These are the activations of a small neural network, seen along a few directions. Each row is one input.
Each table varies a few parts of the input and shows all the possible inputs, shuffled.
A made-up example of a description, with smaller parts first: one of 4 places along a line, together with either a single point or one of 9 places along a line or (one of 3 separate values, together with one of 5 places around a ring).
Shared parts are said once, and a part with two or three values counts as separate values.
(in the rows, 128 means zero)

Other details of the inputs vary at random and push rows far along three fixed directions, the same in every table; ignore that.

Table:
row 1: [167 152 109 133  92 156 189  83 142 106  72]
row 2: [109  86 130 166 137 112 172 102 190 119 159]
row 3: [125  77  95  66 136 144  84 142 143 195 164]
row 4: [113  75  86  68 121 121  80 146 148 186 150]
row 5: [ 97  99 122 179 123 128 202 128 139 147 142]
row 6: [ 98  96 151 164  77 127 193 116 145 154 129]
row 7: [140 241 138 148 122 125  78 134  77  80 100]
row 8: [136 161  97 116 108 169 190  96 139  70 108]
row 9: [113  85 121 181 127 129 200 118 135 137 139]
row 10: [ 91 105 129 175 107 119 192 106 134 158 144]
row 11: [163 101 107  84 131 100 160  96 150 132 131]
row 12: [125  79 180 188 161 103  61 163  64 142 124]
row 13: [ 99 121 175 170 140 125  91 151  71 141 168]
row 14: [ 82  30 105  60 167 142  86 157  91 237 126]
row 15: [145 153 100 119 104 166 182  71 129  74 103]
row 16: [ 93 100 131 164 133 111 174 111 194 129 162]
row 17: [132  69  74  14 142 158  86 166 113 180  48]
row 18: [171 234 178 144 118 156  88 143  93 104  79]
row 19: [162 184 104 100 119 111 197 110 173 102 128]
row 20: [156 190 110  96 102 102 187  88 168 113 130]
row 21: [190 244 174 116 144 109  86 135 111  93 128]
row 22: [124 137 169 194 143 112  89 167  73  89 142]
row 23: [140 129 189 193 159  92  59 127 129  94 138]
row 24: [146 133  45  39 144 155  99 105  94 132  67]
row 25: [ 88  99 151 148 105 160 190 100 127 130 175]
row 26: [ 83  59 192 144 173 101  43 159 125 179 179]
row 27: [165 226 163 151 119 141  94 169 103  84  63]
row 28: [116 146  71  29 150 128  72 110 163 157  85]
row 29: [129 111 159 174 133 105  74 185 133 128 176]
row 30: [117 146  64  20 137 174 108 141 115 121  72]
row 31: [140  87 141 142 124  89 198 120 164 123 173]
row 32: [114 181 104 110  88 159 182  84 137  91 113]
row 33: [169 127 171 195 131 104  58 148 116  99 162]
row 34: [ 80  85 120 172 115 124 192 131 127 134 167]
row 35: [164 131 123 118 147 122  43 175 124 118 133]
Description of these inputs: one of 5 places along a line, together with either one of 3 separate values or one of 4 places along a line.
Q: Changing only the place on the line of 5 turns row 22 into row 34. The same change can be made to row 2. Which row results?
A: row 16
Q: Which other rows does row 28 become when the choice among 3 separate values takes its other values? List them by row number.
A: row 4, row 20
Q: Which other rows does row 4 become when the place on the line of 5 takes its other values? List them by row number.
A: row 3, row 29, row 33, row 35
Q: A walk changes only the place on the line of 5. It starts at row 25 and steps to row 32. List the rest of the walk in order.
A: row 30, row 8, row 15
Q: Which other rows does row 18 become when the place on the line of 4 takes its other values? List them by row number.
A: row 13, row 14, row 25
